These are the activations of a small neural network, seen along a few directions. Each row is one input.
Each table varies a few parts of the input and shows all the possible inputs, shuffled.
A made-up example of a description, with smaller parts first: one of 5 places around a ring, together with either a single point or (one of 2 separate values, together with one of 4 places along a line) or one of 9 places along a line.
Shared parts are said once, and a part with two or three values counts as separate values.

Other details of the inputs shift rows strongly along two fixed directions, in all tables alike. That doesn't count.

Table:
row 1: [ 29 -17  17  -3 -27 -18  37 -31  -7 -33 -38   0]
row 2: [  7 -25   5  -1  14  -3  -6   1  12   7 -11  -9]
row 3: [  6   0  11  12 -11 -14  14 -18   2 -49 -41 -10]
row 4: [ 21  -5  10  15 -21 -18  23 -27  -2 -46 -32 -11]
row 5: [ 20  -8  -5   8 -10   5   6  -5   1 -52 -37  -8]
row 6: [ 33 -17   5   0 -11  -7   5   1  23 -35 -48  -1]
row 7: [ -3 -17  32  19  47  36  -7 -16 -75  79  35  25]
row 8: [ 14   5  26 -19  -5  29   4   2  52 -45 -22  -2]
row 9: [ 35  -8  15 -13 -12   6   4  -6  29 -30 -40 -24]
row 10: [-12 -11 -23   6   9  -6   0   1 -23  26  40 -12]
row 11: [ -6 -12  35  31  51  41 -23 -15 -48  21   1   7]
row 12: [ 34 -14  -4  13 -19   1  15 -13  -5 -47 -27  -8]
row 13: [ 23  -8  32  19  23  31   1 -17 -66  38   0  34]
row 14: [  0   5   7   0  -5 -33   5   0  11   1 -20   2]
row 15: [  3   6 -46 -44 -38 -26  24   8  -4  24  42 -23]
row 16: [-58  35 -45  -5 -14 -47 -13  27  13  45  44   6]
row 17: [-26 -10 -28  -2  -2  -7 -14  13  29   7  16 -11]
row 18: [-16 -13   2 -15  12   8  -2  12  46 -14  11   8]
row 19: [ 17  10  41  25  30  47 -16 -20 -58  28  10   1]
row 20: [-19  22 -52 -30 -22 -21   2  19   8   3  34 -34]
row 21: [ -4  18  44  26  34  55 -38  -7 -22  34  -2  12]
row 22: [-44  27 -63 -10 -13 -30 -22  40  14  43  50   9]
row 23: [-19  14 -18 -19  -4  -7  -4  30  37  -5  20  25]
row 24: [-33  22   1 -13  -5 -23   4  20  35  -1  16  22]
Description of these inputs: one of 4 separate values, together with one of 6 places along a line.
Changing only the choice among 4 separate values turns row 18 into row 8. The same change can be made to row 17. Which row results?
> row 21
Which other rows does row 12 become when the choice among 4 separate values takes its other values? List them by row number.
> row 4, row 10, row 19
Start at row 24 and move only the place on the line of 6, one step at a time. The first step leads to row 16. Which rows follow, in order?
> row 14, row 3, row 4, row 1

Table:
row 25: [-11  -7   3  30  -3  -2  -4 -16 -25   8 -17  16]
row 26: [  8  -3   7  27 -14   0  14 -28 -48   4   4   9]
row 27: [ 10   0  12   9   6  22  -1 -20 -31  10  10 -36]
row 28: [ 12 -11  29   7  -4  40  -9  -1  47 -34 -21  13]
row 29: [-11   6   8  43   0  -5 -14  -8  -4   5 -15  23]
row 30: [ 41 -15  38 -14   0 -10  17  -8   9  -9 -46   8]
row 31: [  7   5  51   6   1  -7   4  -8  37 -25 -43  15]
row 32: [ 27   0  46  -9  -9  -1  33 -31  -4 -25 -24   3]
row 33: [ 43 -25  10   3   4  14  -8  -8   0 -11 -40 -37]
row 34: [-50  34 -13  15  38   2 -53  19 -19  85  59  -6]
row 35: [ 14  -4  17  -8   1  45  12 -14 -12   4  26   9]
row 36: [  7 -12 -74 -18 -51 -64  19  17  15   1   5 -13]
row 37: [-21  -7 -57 -45 -41 -15  13  24  58 -13  29 -13]
row 38: [-43   2  -7   9  44   3 -16  14 -31  30  35  20]
row 39: [-24   8  -4   7  34   6   3   0 -53  26  55  13]
row 40: [ 31 -33   7   3  22   6   7   1  -4 -38 -32   1]
row 41: [ 12 -15 -63 -52 -40 -21  17  32  50   1  27 -14]
row 42: [-11  83  -2   2  10  20 -32  25 -48  28  20  20]
row 43: [ -8  -5   9  10  16  19 -22 -10  -9  13 -10 -29]
row 44: [ -3 -13  20  23  22   9  -5   0  25 -55 -28   8]
row 45: [-26   9 -36 -46 -37 -62  27  17  49  -4   8 -11]
What is each input in this table made of?
> either a single point or (one of 4 places along a line, together with one of 5 separate values)
Start at row 44 and move only the place on the line of 4, one step at a time. The first step leads to row 38. Which rows follow, in order?
> row 40, row 39

Table:
row 46: [-11   3  -2  -5  11  -1 -13  12   1  36  17  10]
row 47: [  9 -14  25   2  13  26   1 -10  -3  -2  -6   8]
row 48: [ -4   7 -35 -19 -21 -28  12   6  -5  13  22 -21]
row 49: [  6  12  35  22  -1 -10   9 -15 -18 -11 -33  34]
row 50: [-14   4   9  21  27  13 -15  -4 -35  30  22  10]
row 51: [-10  22  29  18   6 -15   4  -9 -26  16  -8  36]
row 52: [ 11  -1 -31 -16 -28 -24  16   1   3 -11  -1 -23]
row 53: [-15  -2 -34 -20  -7 -32   9  12  -6  35  35  -6]
row 54: [  3  -9  22  18  12  23  -5 -13  -5 -19 -18   2]
row 55: [ -9  -4 -30  -7 -18 -14   5   7  21 -23   2 -13]
row 56: [ -2  -1   5   8   1   3  -5   4  23 -31 -21   2]
row 57: [ 14 -18   5  -5  -3   5  13  -8   4 -12  -2  -3]
row 58: [  8 -12  19  21  12   5  -2 -17 -21  -7 -22  -2]
row 59: [ 12   2  22   4   7  29  -2 -12 -13  -7  -7  -2]
row 60: [-16   7   1  -8  15   4 -10  16   5  27  23  18]
row 61: [  8 -11  14  -4   1   3   0  -2  21  -5 -15  -2]
row 62: [ -7   1   9   8   6   4  -6   2  20 -23 -14   2]
row 63: [ 23  -3  19  11   4  25   1 -14 -22  -9 -11  -2]
row 64: [  3   4 -29 -20 -26  -7  10   7  16 -18   8 -18]
row 65: [  2  10  -2 -13 -10   2   3   5  23 -20  -4  -8]
row 66: [ 17   2   5  -2 -11   6  -2  -3  15 -18 -23 -12]
row 67: [-14   0 -43  -5 -15 -36   4  10  -2   8  15 -13]
row 68: [ 10 -17 -27 -18 -21 -27  20   2  12  -8  -2 -13]
row 69: [ 14   3  11  -2  -8   8  -2  -5  14 -15 -21 -12]
row 70: [  8  -8  36   3  18  24  -3  -5  12 -11 -17  14]
row 71: [-32  13  -9  -4  29  10 -18  17 -33  75  60  24]
row 72: [ -9  -2 -24   4  -5 -12   0   5  -4   0  14  -6]
row 73: [ 15  -2  -8  -8 -17   1  13  -7   2 -20  -1 -18]
row 74: [ -2  -4  12   8  25  18  -8  -1 -33  40  25  18]
row 75: [ -9   0 -26  -4 -17 -23  -3  11  31 -15  -8 -14]
row 76: [-11  21  -5  -7   6   6 -11  14  -1  17  19   6]
row 77: [  3  -5  27  21  14  14 -14  -9   5 -11 -28   1]
What is each input in this table made of?
> one of 2 separate values, together with either a single point or (one of 3 separate values, together with one of 5 places along a line)
Changing only the choice among 2 separate values turns row 59 into row 64. The same change can be made to row 58. Which row results?
> row 67
Which other rows does row 62 become when the choice among 3 separate values takes its other values? List them by row number.
> row 65, row 70
Which other rows does row 47 become when the choice among 2 separate values takes its other values? List them by row number.
> row 71
Start at row 60 and move only the place on the line of 5, one step at a time. The first step leads to row 46. Which rows follow, in order?
> row 71, row 74, row 68

Table:
row 78: [  6 -23  27  -4  30  31 -11   2  11  16   2   8]
row 79: [-24  17 -69 -29 -23 -52  19  14 -42  74  79 -18]
row 80: [-17  13  14  37  20   8 -19  -7 -21  -8  -9  11]
row 81: [ 23 -24  -2 -12 -39 -44  32  -9  51 -58 -57  -7]
row 82: [  2  11  30  -4  15  39 -11   1   3   6   1  16]
row 83: [ 1 20 29  0  9 21 -8  5  0  8 -2 19]
row 84: [-10  13  12  33  15  -4 -22  -7 -24  13 -19   3]
row 85: [-35   4 -82 -44 -53 -87  34  32  63 -20  33  -8]
row 86: [ 10  21  44  10  10  10  -6 -10 -20  18 -21  24]
row 87: [-41  14 -87 -27 -24 -58  16  20 -44  70  95 -15]
row 88: [ -6  -5   8  16  31  38 -33   3  -3   8   5 -16]
row 89: [ 37 -17  16  13   9  26   7 -25 -57  21   3  -2]
row 90: [  9 -27   8 -10  -6   6  11  -1  44 -36 -25   3]
row 91: [-16   1  26  11  30   9 -13   8 -10  36  10  33]
row 92: [ 11 -20 -20   0 -27   2   3  -3  57 -82 -43 -35]
row 93: [ 51 -34 -27 -15 -44 -19  41 -23   3 -69 -43 -46]
row 94: [ -1   0   3  22   0   8 -14   1  16 -36 -29 -12]
row 95: [-11  31  33  11  20  16  -8  -1 -26  22  12  36]
row 96: [ 11   4  36  -8  27  50 -17   1  -1  18   8   5]
What is each input in this table made of?
> either one of 4 separate values or (one of 3 separate values, together with one of 5 places along a line)
Which other rows does row 90 become when the choice among 3 separate values takes its other values? List them by row number.
> row 82, row 92
List by row number the other inputs of the same sort as row 79.
> row 87, row 89, row 93
Which other rows does row 81 become when the choice among 3 separate values takes its other values? List them by row number.
> row 84, row 86

Table:
row 97: [-11  10  38  38  35  16 -22  -8 -30   4 -21  18]
row 98: [ 37 -24  27  18  17  25   9 -30 -73  28   4  -4]
row 99: [-47  21 -63 -16  10 -20 -21  34  -5  51  71 -20]
row 100: [ 10 -14 -15 -10 -49 -37  26  -6  70 -86 -54 -27]
row 101: [ 22   2  54 -10  24  58   1 -10 -17  16  -1  22]
row 102: [  2   3 -25 -27 -38 -45  21  15  54 -25 -18  -3]
row 103: [  2 -18  -6  -2 -21 -25  18   2  50 -50 -32   6]
row 104: [ 10   4  22  36  28  53 -29 -14 -38   3 -10  -8]
row 105: [ -3  18  33  46  20  22 -26 -14 -41  -3 -25  15]
row 106: [-38  45 -28 -35 -10 -38   6  31   1  62  68  30]
row 107: [  6 -25  38  16  39  48 -18  -8  -9   7  -5  18]
row 108: [-27  18 -56 -14 -16 -63  18   6 -53  70  61   5]
row 109: [ 41 -28  23 -16 -11  23  10  -8  39 -45 -45 -14]
row 110: [ -3 -13 -40 -25 -29 -17   8   9  53 -31   5 -39]
What is each input in this table made of?
> one of 2 separate values, together with either a single point or one of 6 places along a line
Changing only the choice among 2 separate values turns row 107 into row 103. The same change can be made to row 101. Which row results?
> row 106
